These are the activations of a small network on made-up records, seen along a few directions, one row for each record.
Each row is followed by the record's values for the fields DIPE, DEMID, NOPAK, ZIR, GAK, VUF, POF.
Not every record has every field; a missing one is left out.
The largest differences between rows may come from other fields.
Strong random noise was added to every row along 11 fixed directions; ignore it. To show where, here is one row again and again, with new noise each time:
[-423  -49  -95 -177 -638 -143 -673  -68 -478 -163 -113   -6 -451 -133
  150 -147 -384  -41   94  -64   52 -302  332 -431  109  152  209  280
   29]
[-106  305 -164  137 -508 -344 -289   96   14  112 -241  228  -82   29
   98 -196 -217  315   93  -88   52  -91 -253 -465  -63 -262  295 -218
   84]
[-209  -90  116  -32   50  429  691 -491  333  252  -12   71  -19  192
  238 -555 -238 -158 -270  116 -186  720 -511   79  114  686 -249 -200
 -168]
[  -2  249  155  191  145  178   10 -255   60 -229 -113  265  182  138
 -377  224  269 -135  328  -91  -84  -50   66  -54  231 -102 -116 -272
   73]
[-138  160  104  326 -103  160  212 -202  -48 -291   19  276  -74 -378
 -176    4  310 -448  202  -99 -102 -153  481  165  224 -424 -240  -42
  229]
[-344   54  104  246  112 -312   42  220  563  191 -399  246   77  196
  -51  113  -60  -48 -171  267  249 -497 -196  240 -209 -501 -290 -496
  -39]
[-257  123   51  302   88  -41   53  177  254  103 -231  -55   83  202
   24 -304  156  -91 -297   42  417  -68 -124   35 -287 -252 -104 -185
   16]
[-159  362 -199   29 -555 -141  409  143  273  353 -316  317 -446  123
  314 -307 -546  187  202  196 -214 -143 -454   29 -216 -134 -353 -438
 -112]
[-233  -79  -79  -60 -441 -404 -379  131 -138 -180   80  425 -284 -462
   48  212 -197  -33 -100   21  -42 -397  469 -101   77 -323  180   43
   24]
[-193  348  -14  334 -124   21  376   65  247  142 -281   46  -93  115
   95 -414   45 -122   -1   59  166  -61 -162  126 -222 -356 -281 -271
   46]
[ 246  381   80   84  316   76  624  -46 -454   13  170  -45  173 -121
    4    0  417 -320  139   62  -79  386  175  343 -187   89 -299  145
 -206]
[ 203  285 -145 -204 -322  123  -49  301 -243 -234  246  263 -282   31
  -87  -68  -66  205   20 -120  182  179   62  -69 -459   37  161 -116
  -58]
[ -92  104   66  189  208  432  381  156 -273  259 -159 -267  -39  313
   88  -83  183 -339  206   71  -27  107 -229  141 -226  448 -795   33
 -113]

[ -35 -651   -7  166 -234  195   40  273 -223  236  328  206  -78 -526
  211  353   22 -234    6  -13 -393    9  -65  -74   77  250 -489   82
  240] => (DIPE kosem; NOPAK lema; ZIR ziki)
[-342 -118  -69  210 -303  205 -310 -136  197 -145 -113 -119 -262   20
   73 -496  -29  -54 -177 -226  101 -111  201 -423  328   -2  155  149
  220] => (DIPE kosem; NOPAK bifak; ZIR vup)
[ -60  589 -150   50  -45 -291   80  -75  356  -16 -334 -187 -273  406
   51 -234 -143  287  224  100  -34 -628  276   84  232 -624   97  -59
 -210] => (DIPE tiv; NOPAK lema; ZIR keti; GAK runet; VUF sobo; POF det)
[-198 -431 -264  275 -197   11 -184   98   67  -65  321  132 -176 -402
  162  -41  -57   47 -443 -162 -132  -49  298 -397  363  113  152  197
   47] => (DIPE tiv; NOPAK lema; ZIR ziki)
[  69  123   32 -145 -166  -52  320  -72 -313  113   76 -140  -32  -95
  207 -300 -126  -89   61  181   79  313 -157  198 -388   42   14   20
  -68] => (DEMID zasak; NOPAK bifak; ZIR ziki)
[ 262  389  -59 -460  -19  -58   37  178 -217 -142  126   29 -273  326
  -48  114 -114  256  146  120   47  -24  161  178 -351  110   54   -7
 -397] => (DEMID nipe; NOPAK lema; ZIR ziki)
[ 469  131   -2  220 -281   98 -126   27   87  -97  225  292  176 -217
 -149   81  357  330  285 -434 -315  160  -56 -380  305 -452  338 -103
  448] => (DEMID zasak; NOPAK lema; ZIR keti; GAK runet; VUF sobo; POF det)
[  76 -540  180   81  -87  308  -15   37 -286  112  246   44  136 -365
   52  270  219 -292  161  -94 -339  253 -140  -31  143  315 -324  152
  339] => (DIPE kosem; NOPAK lema; ZIR keti; GAK soter; VUF sobo; POF tete)
[ -59 -200  132  -99 -112 -219  -16   69  449  216 -152  347  137  -39
  -41  240 -321  140   -2  200   54 -206 -470  218 -232 -353  -12 -519
  175] => (DEMID zasak; NOPAK lema; ZIR keti; GAK potuk; VUF gele; POF binak)
[  95  226  -65  437   78 -243 -280  254  197  118 -295   12  294  188
 -170  166  297  248  222 -141   75 -350 -204 -353   74 -479   58 -220
  199] => (DIPE kosem; NOPAK lema; ZIR vup)
[-223 -428  199 -187  106   -4 -658  155 -386  -30  -91 -367  110    2
  -40  192   75 -255  -91   23  404 -165   81    3 -228  207   -7  339
  174] => (DEMID nipe; NOPAK bifak; ZIR vup)
[ 108  250  -80   42 -451  109 -234 -143  -24 -269   79  226   -8  -49
 -156 -356   57  236   50 -361  142  307  -99 -418   -5 -194  553 -160
  321] => (DIPE kosem; NOPAK lema; ZIR keti; GAK potuk; VUF sobo; POF lomi)
[-260  385 -118  -70  -94  449 -142  283  656 -405 -308  -84 -625  812
 -274 -493 -189  179 -117  -39  623 -524  167  119 -394 -254 -116 -366
  -80] => (DIPE kosem; NOPAK bifak; ZIR vup)
[-166 -171  145 -166 -603 -240 -250   -4  -15  374 -347   81    7   76
  118   79 -579  152  548  328   71 -301 -811    0 -455 -287  -57 -554
  341] => (DIPE kosem; NOPAK lema; ZIR ziki)
[-234  -33  279 -193  175  267 -154 -462 -284 -104 -364 -345   17  216
 -183  134 -100 -396  543  117  -12 -271   43  261  176  219 -333  135
  113] => (DEMID zasak; NOPAK lema; ZIR vup)
[ -73 -248  -96  -75 -132  122  -23  277 -273   83   45   37 -388 -240
  150  341 -173 -197  186   33 -369 -382  249  130  124  228 -585  251
  -26] => (DEMID zasak; NOPAK lema; ZIR vup)
[-242 -145  -91 -196 -195 -746 -311   70  229  166 -268  435  -40 -353
  111  390 -523  154 -252  193 -142 -291 -104   34  129 -141  206 -119
 -124] => (DEMID nipe; NOPAK bifak; ZIR vup)
[-242 -215  -21  196 -306   91  293  141  269  383 -116  181 -316  -43
  325   11 -199 -101  128  177 -421 -269 -226   11  171   34 -669 -188
   -5] => (DEMID nipe; NOPAK lema; ZIR ziki)
[-264 -341 -217   52 -515 -149 -541  563 -214  132  -69   10 -318 -178
  212    9 -318   64 -164  -39  172 -327  -86 -349 -312   57  -59   76
  118] => (DEMID zasak; NOPAK lema; ZIR keti; GAK soter; VUF gele; POF sov)
[-108 -291  145 -105 -356 -173 -411 -118  247  -58  -61  213  184 -223
  -69  -61 -182   82 -117  -25  189  127 -304  -98  -48 -313  471 -232
  405] => (DEMID nipe; NOPAK bifak; ZIR keti; GAK soter; VUF sobo; POF tete)
[  71  312   -2  173 -563  168   17  101   13   67 -256  125 -141  189
  -85 -140 -149  165  692   12   27 -179 -529 -117 -350 -422 -181 -544
  340] => (DEMID zasak; NOPAK lema; ZIR ziki)
[ 144  265  -54   14 -259 -571 -171  280  220  258 -149  -38   49   63
  238 -220  -48  479 -112    6  129 -190 -178 -114 -179 -674  429  -77
   44] => (DEMID zasak; NOPAK lema; ZIR keti; GAK runet; VUF sobo; POF det)
[ 145  208  111 -111  530 -463  111  262 -246  123 -118 -239  292   75
  -17  291  231 -117  -68  285  236 -144  131  442 -370 -165 -110  157
 -308] => (DEMID zasak; NOPAK bifak; ZIR vup)
[ -84 -101  135 -196  255 -326  241  -42 -313  433  -12 -348  166  151
  358   -6  -84 -105  -91  444  -35  121 -168  171 -185  380 -197  168
 -424] => (DIPE kosem; NOPAK bifak; ZIR ziki)
[   0   77 -164  320  -72   45  216  325  -28  349   -8 -221 -172   73
  332 -182  162   44    4  -71 -194 -186   60 -166   63  -66 -391  185
  -68] => (DIPE kosem; NOPAK lema; ZIR keti; GAK potuk; VUF gele; POF binak)
[  53  391 -209  349  273  -60 -223  -97  -96   43 -260 -356  203  464
  -79  -72  247  254  212 -205  -77 -110   -7 -618  453  164  137  182
 -176] => (DIPE tiv; NOPAK lema; ZIR vup)
[  83 -285  -41  -90   87 -152  142  435  230  284  121  159   31  -95
  138  192 -143  109 -309  166   59  -29 -277  226 -364   -7 -173 -175
  -23] => (DIPE kosem; NOPAK bifak; ZIR vup)
[ -60  437  152 -131  339  276   43 -195 -139 -178 -225 -341  -57  646
 -157 -189  270 -123  202    7  152  -18  179  104   62  265 -188  151
 -283] => (DEMID nipe; NOPAK lema; ZIR keti; GAK potuk; VUF sobo; POF lomi)
[-194 -626  164   31  334  -41 -305 -145  242 -112  336   76  236 -237
  -26  205  237 -121 -655  -83    3   12  457 -133  450  128  270  246
   -5] => (DIPE kosem; NOPAK bifak; ZIR keti; GAK potuk; VUF gele; POF binak)
[  99  226 -283 -378  -41 -642  488   21  108  190  215  219 -168 -175
  455 -266 -421  339 -657  244 -166  452   49  140  -97  231  467  123
 -713] => (DEMID nipe; NOPAK lema; ZIR keti; GAK soter; VUF gele; POF sov)
[-294 -387   -1  255 -172  537  297  343   34   21  132 -141 -374 -274
  221 -403  146 -536 -363  -66  205   87  174  268 -318   88 -604  175
  220] => (DEMID nipe; NOPAK bifak; ZIR keti; GAK soter; VUF gele; POF sov)
[ 164 -111  -58 -153 -223 -472  169  -42 -113  263  210  142   62 -399
  373  -17 -173  184 -165  113 -350  335 -123  -43   83   33  302  153
 -107] => (DIPE kosem; NOPAK lema; ZIR keti; GAK soter; VUF sobo; POF tete)
[-305 -100  197  247  326 -285 -151 -326  317   96 -444  108  390   56
 -223  377   29 -207  158  163  -79 -424 -114   25  407 -227 -156 -265
   94] => (DIPE kosem; NOPAK bifak; ZIR vup)
[  67   83  165  370    2  199 -107   77  -27 -226   37  102  352 -145
 -323  -91  492 -160    8 -248  481  165  -80   11 -356 -523  178 -233
  490] => (DEMID zasak; NOPAK lema; ZIR keti; GAK potuk; VUF gele; POF binak)
[ 328  495 -341  455 -142  309  191  489   52 -243   71  165 -326  -41
 -176  -48  369  134  265 -389 -111 -245  330 -140   -4 -438 -270  -33
  141] => (DEMID zasak; NOPAK lema; ZIR vup)
[ -77  -22   -4  169  371 -409  113  161  141  402 -203   31  120  100
  159  492   58    6   11  221 -431 -489   90   25  386   -6 -458   43
 -383] => (DEMID zasak; NOPAK lema; ZIR keti; GAK potuk; VUF gele; POF binak)
[ -21  154   93  107  301  112  -85  -24    9  -43 -260   68  114  294
 -286  416  162  -96  305  -34 -160 -162  -23  -21  203  220 -380 -108
 -108] => (DIPE kosem; NOPAK bifak; ZIR keti; GAK runet; VUF gele; POF kenof)
[ 122  120   42 -249  367 -142 -313   87  169 -318  220   31  170  452
 -282   83  161  341 -420   40  461   61  209  -92 -232   32  556 -125
 -354] => (DIPE kosem; NOPAK bifak; ZIR ziki)
[-296  -55  176   54  -99  133  -16   -7 -206   87 -306 -203 -106   41
   36  -56   17 -434  290  116   76 -288  -15  225 -110  -66 -485   45
  206] => (DIPE kosem; NOPAK bifak; ZIR keti; GAK potuk; VUF sobo; POF lomi)
[  30  372 -144  -42 -492 -122   79  -98   67 -379  141  196 -320 -262
  -49 -382 -168  103   -1  -63  227   -4  327  114 -218 -613  472 -138
  104] => (DIPE tiv; NOPAK bifak; ZIR keti; GAK runet; VUF gele; POF kenof)

Which values does each new row have?
[ 179  444   29 -114   80 -588  -52  -17 -561  129 -130 -227  252  -21
   68  136   87   30  297  169   64  -96  115   60 -208 -279  222  186
 -207] => (DEMID zasak; NOPAK bifak; ZIR keti; GAK potuk; VUF gele; POF binak)
[  28 -187 -224  -99 -294  139 -244  289  -13   82  159  195 -341   10
  122  175 -220  256   18 -164 -299 -166   22 -368  155  315 -119   61
  -11] => (DIPE kosem; NOPAK lema; ZIR keti; GAK potuk; VUF gele; POF binak)
[-253  176 -119  -35 -401  294  -93 -349 -216 -389  -40  -45 -492 -126
  -12 -421 -202 -212  151 -177  -33  -85  471 -154  287   79   71  232
   78] => (DEMID zasak; NOPAK bifak; ZIR vup)
[-194 -207  143 -326  105  -62 -386 -466 -108 -174  -18 -156   99   74
  -44  -61 -201   -4 -175   21  109  113  122 -134  273  355  452  228
  -96] => (DEMID zasak; NOPAK lema; ZIR vup)
[ 417  135  -82  -23   23  367  136  415  -40  120  169 -106 -114  282
   37   25  213  256  123 -221 -178  145 -153  -48 -127  144 -248   74
    5] => (DEMID zasak; NOPAK lema; ZIR keti; GAK runet; VUF sobo; POF det)
[ 209  279 -320  664 -231  101  130  576 -365  125  189  -99 -161 -197
  206 -177  575   17  131 -327 -199  -54  278 -495   43 -204 -334  266
   92] => (DIPE kosem; NOPAK bifak; ZIR ziki)
[ 125  152   66  554  593 -276  410  111  274  142   64  -91  516 -225
   78 -181  814 -191 -566 -115  111  270  256   68  194 -410   55  237
  -42] => (DEMID nipe; NOPAK bifak; ZIR vup)
[-178  -29 -235  -36 -475 -755 -301  141 -370  225  -34 -125 -200 -495
  428    2 -366   94    8  150  -64 -484  331 -121   19 -460  288  349
   -3] => (DIPE tiv; NOPAK bifak; ZIR keti; GAK potuk; VUF gele; POF binak)
[   8  118 -141  376 -125  -75  146   26  561  180 -133  136  112  -21
  122 -452   28  282 -309 -206   35  188 -338 -289  124 -312  243 -209
  201] => (DEMID zasak; NOPAK lema; ZIR vup)
[ -35  156  301   98   -3 -312  229 -508  -27  -40 -112  -44  412 -404
  -67 -192  164 -333  163  129  245   47   86  405 -130 -800  314 -123
  368] => (DIPE kosem; NOPAK bifak; ZIR keti; GAK potuk; VUF gele; POF binak)
[ 340  262  -52  291  -53 -134  -89  541  -66  112   44  244  118   76
 -118  443  419  238  353  -88 -150 -271  -67 -209 -114 -431 -241 -243
   32] => (DEMID nipe; NOPAK lema; ZIR ziki)
[-132 -180   83  199  332  256   57  216  103 -178   52 -132   67   45
 -193   -7  295 -319 -298    4  434 -113  198  278 -315 -104 -224  -41
   52] => (DIPE kosem; NOPAK lema; ZIR keti; GAK soter; VUF gele; POF sov)
[ 266  113  -50  -67 -126  222 -109   31 -411  -62   95 -231  -14  -23
  -14 -108   92   74  262 -224   15  201  -37 -151 -105   99  117  231
  181] => (DEMID zasak; NOPAK lema; ZIR vup)
[ -47   51   -1  166 -310  486   78 -388  131 -272  106  136 -170 -108
 -131 -326   59  -92  193 -300 -115  109  160 -208  321 -112   90  -87
  340] => (DIPE kosem; NOPAK lema; ZIR keti; GAK potuk; VUF gele; POF binak)
[ 353  152  -92  541  115  218  425   14  125  208  112   20  389 -132
   12 -234  463   95   45 -320 -153  492 -380 -264  117 -125   -1 -101
  309] => (DIPE kosem; NOPAK lema; ZIR vup)
[-145 -157  120 -102 -194  237 -388 -287  -13   14  -39 -222   76  242
   36 -351  -81  122  -41 -159  229  275 -283 -404   22  256  361   44
  203] => (DEMID nipe; NOPAK lema; ZIR keti; GAK potuk; VUF gele; POF binak)
[  -6  499  133  171  328 -195  365 -751  132  245 -359 -234  417  505
   50 -269  112  119  330  151 -308  237 -297 -250  550  137  123 -115
 -323] => (DIPE kosem; NOPAK lema; ZIR ziki)
[ -70  -83  137 -209   95  396 -113 -181  145 -565  135   32 -196   85
 -379    3  -37 -153  -18    4  337 -171  365  355 -138 -146  113 -113
  101] => (DEMID zasak; NOPAK lema; ZIR vup)
[ 161 -483   81   88    4  285   53  -19   75   65  304  223  280 -406
  -15   41  148  -84 -282 -241 -125  588 -299 -132   83  277   82    9
  372] => (DEMID zasak; NOPAK bifak; ZIR vup)
[ 164 -154 -158  263  491   81   19  492  -57  212  168 -368  338   10
   68   15  407   31 -501 -189  322  210  -54  -12 -276   90  -23  287
   -5] => (DEMID nipe; NOPAK lema; ZIR keti; GAK potuk; VUF gele; POF binak)
